A small network was shown many inputs. Here are its activations along a few directions, one row for each input.
In each table, some parts of the input vary, and every possible input appears once, in random order.
Descriptions start from the smaller parts, as in this example, which fits no table here: one of 4 places along a line, together with either a single point or one of 9 places around a ring or (one of 3 separate values, together with one of 8 places around a ring).
Shared parts are said once, and a part with two or three values counts as separate values.

Other details of the inputs vary at random and push rows far along two fixed directions, the same in every table; ignore that.

Rows:
r1: [-17  -2  13  -8 -13  -5   0  -1 -18   2   7  12  -9 -12 -16]
r2: [ 11 -12  -7  -3  18  -9   6 -16  21   3  45  -2   3  29  12]
r3: [  9  31 -22   4 -18   6 -32  14  10  -1 -36  -7   8   2  21]
r4: [ 10 -16 -16   0  30  -7  22  -9  22  -6  30   4   4  29   5]
r5: [ 14  17 -25  10 -14  13 -23  15   9 -16 -47 -16  12   0  19]
r6: [-11 -14   8  -7   1   2  10   1 -21  -2  -4   6  -7 -22 -16]
r7: [ 10 -28 -14   5  23  -7  16 -13  18  -8  31  -7  10  29   8]
r8: [-14 -10   7  -5   2   1  11  -2 -24  -2  -8   6  -6 -20 -18]
r9: [-14   0  17  -9 -11  -8  -2  -2 -15   0   6  10  -9 -14 -20]
r10: [ 35  13 -33   9  23   5  -8  11  51   1  -1 -12  16  37  46]
r11: [ 12  30 -17   3 -18  11 -35   8   7  -1 -35 -13   5  -4  21]
r12: [-15  -6  13 -10 -14  -5  -1   0 -17   5   9   9  -9 -15 -12]
r13: [ 17  14 -23   6 -19  14 -22  24  12 -20 -42 -13   8  -2  20]
r14: [  4 -12 -12   1  22 -14   6 -20  17  11  37  -2   9  32  11]
r15: [-14  -8  19  -5   2   4  10   3 -18   7  -3   8  -7 -23 -12]
r16: [-16  -2  17  -7  -7  -8  -5  -8 -20   6   2   4  -5 -16 -18]
r17: [-14 -13  10  -2  -9   1  12   1 -19 -16  -3   8  -6 -12 -21]
r18: [  7  -6  -8   1  23 -17   5 -19  21   4  38   0   8  33   4]
r19: [ -7  -5  26   3 -11   3  15   6 -15   7   0   2 -10 -17 -16]
r20: [-14  -2  19  -6   0   4  13   5 -16   1  -4  15  -9 -18 -16]
r21: [ 15 -15   1  12  23  -6  22 -11  23  14  34 -10   6  28  10]
r22: [-13   1  15  -9 -12  -1  -1  -5 -18  -2   8  10 -11 -14 -16]
r23: [ 18  20 -24   2 -11  14 -20  26  12 -11 -44  -8   4  -9  22]
r24: [ 14  25 -26   6  -7  13 -18  18   9 -11 -46  -6   7  -4  17]
r25: [ -9   0  25   5 -10   3  16   4 -15   5  -2   6 -10 -14 -19]
r26: [-16   0  17  -3   3   3  13   0 -18   3  -6  13  -6 -17 -16]
r27: [  6 -16 -11  -1  19 -13   5 -16  19  11  41  -3   8  28  13]
r28: [-15  -4  18  -9 -13   1  -5  -5 -24   4   5   4 -10 -23 -15]
r29: [-17   3  15  -7 -10  -1  -2  -9 -22   0   4   8  -8 -15 -18]
r30: [ 12 -11   0  14  25  -7  22 -15  21  14  30  -9   7  32   8]
r31: [-11   2  24   7  -7   2  16   0 -18   7  -4   4  -7 -13 -20]
r32: [ 12  26 -15   6  -5  15 -21  18  10   2 -46  -8   7  -7  23]
r33: [ 16  25 -16   1 -17   5 -38  15  14   0 -34 -14   6  -5  22]
r34: [-16 -12   9   0  -6   1  11  -3 -22 -14  -5   6  -2 -11 -22]
r35: [ 11 -13  -6  -3  19 -16   4 -13  24   4  42  -1   5  28   9]
Description of these inputs: one of 5 places around a ring, together with either one of 3 separate values or one of 4 places along a line.
- Changing only the place on the ring of 5 turns r11 into r28. The same change can be made to r5. Which row results? => r7
- A walk changes only the place on the ring of 5. It starts at r26 and steps to r20. List the rest of the walk in order. => r10, r15, r32
- A walk changes only the place on the ring of 5. It starts at r3 and steps to r1. List the rest of the walk in order. => r12, r27, r14
- Which other rows does r35 become when the choice among 3 separate values takes its other values? List them by row number. => r2, r12

Rows:
r36: [ -3 -14 -17   3  21   3  14  -9  -1  -3   8   3   8   9   3]
r37: [  4   3   6  10   0  -2   6 -14   8  -5  21  -5   1  20  -5]
r38: [  1  -1  -6  -1   2  -5   2 -18   2 -13  19  -2   3  20  -5]
r39: [ 23  31 -36  -8 -13  12 -53  19  19  -2 -37 -11   8  -4  39]
r40: [ -1   9   2  -1  20  -1   7 -15   7   5  13   8  -1  14   2]
r41: [ -7  27  21 -11 -46  18 -32  24 -25  15 -45  -3 -16 -52  -4]
r42: [ -8  -2 -12  -9  10 -14  -5  -5   7   2  20  11   3  15   0]
r43: [ -4   4   0  -6  12 -13   2  -5  12  13  18  13   2  12   5]
r44: [-24 -13  32 -15  -1   7  27  14 -35  -4 -12  25 -17 -47 -32]
r45: [ 5 -8  2 14 14  5 24 -3  4 11  9 -5  3 12  6]
r46: [  5 -18 -14  -6  23   1  17   5  11 -14   8  10  -2   5   0]
r47: [-21 -22  39  -4 -22   7  24  16 -36 -13  -6  11 -19 -40 -39]
r48: [ 25  23 -30  -4 -26   9 -51  16  18  -9 -32 -20   6   0  38]
r49: [-33  -7  36  -7  -1  -4  10  -4 -47  12 -14  15 -13 -41 -36]
r50: [  6   9   8   7   9   0  11 -12   8   8  17   0  -3  18  -1]
r51: [ -4 -10 -12   0  22 -10   2 -13   2   1   7  -1   7  10  -3]
r52: [-1 -8 -4  4 25  5 20 -7  3  8  5  3  8  9  7]
r53: [  1 -14  -8   4   9 -13   3 -14   1  -6  11 -10   9  15  -4]
r54: [  5 -11   7  -2  -4  -5  -8  -6  11   6  32 -11  -2   8   7]
r55: [-29 -19  36   4 -24   9  19  -1 -44  -1 -11   3 -11 -34 -36]
r56: [ -1 -20 -11   5   8   1  14 -10  -1 -10   9  -8   7  17   2]
r57: [ 5 -2  6 12 15 -9 12 -8  6 15 11 -8  4 11  0]
r58: [ -9  29  16   2 -59   7 -35  26 -25  -3 -52   2  -8 -37  -9]
r59: [ -2  -6  -8  -5  -5 -17  -3  -8   6  -5  24   3   5  17  -1]
r60: [ -3   4 -11  -5  17  -3   1 -16   2  -7  16   7   2  16  -4]
r61: [ 21  34 -22  -6  -9  13 -43  18  23   9 -34 -10   5  -8  41]
r62: [ 26  30 -23  20 -22   9 -34  18  24  -3 -52 -29  18   5  25]
r63: [ 14 -10   5   6  15   2  28  10  15   0  12   3  -4   5   3]
r64: [  2   5   6   3   1 -12   6  -2  12  16  22   5  -1  15   3]
r65: [  8 -23  -9  -3   9   0  19   5  11 -21  12   0  -1  10  -2]
- What do these inputs look like to the network? => one of 5 places around a ring, together with one of 6 places along a line
- A walk changes only the place on the ring of 5. It starts at r49 and steps to r51. List the rest of the walk in order. => r53, r62, r57
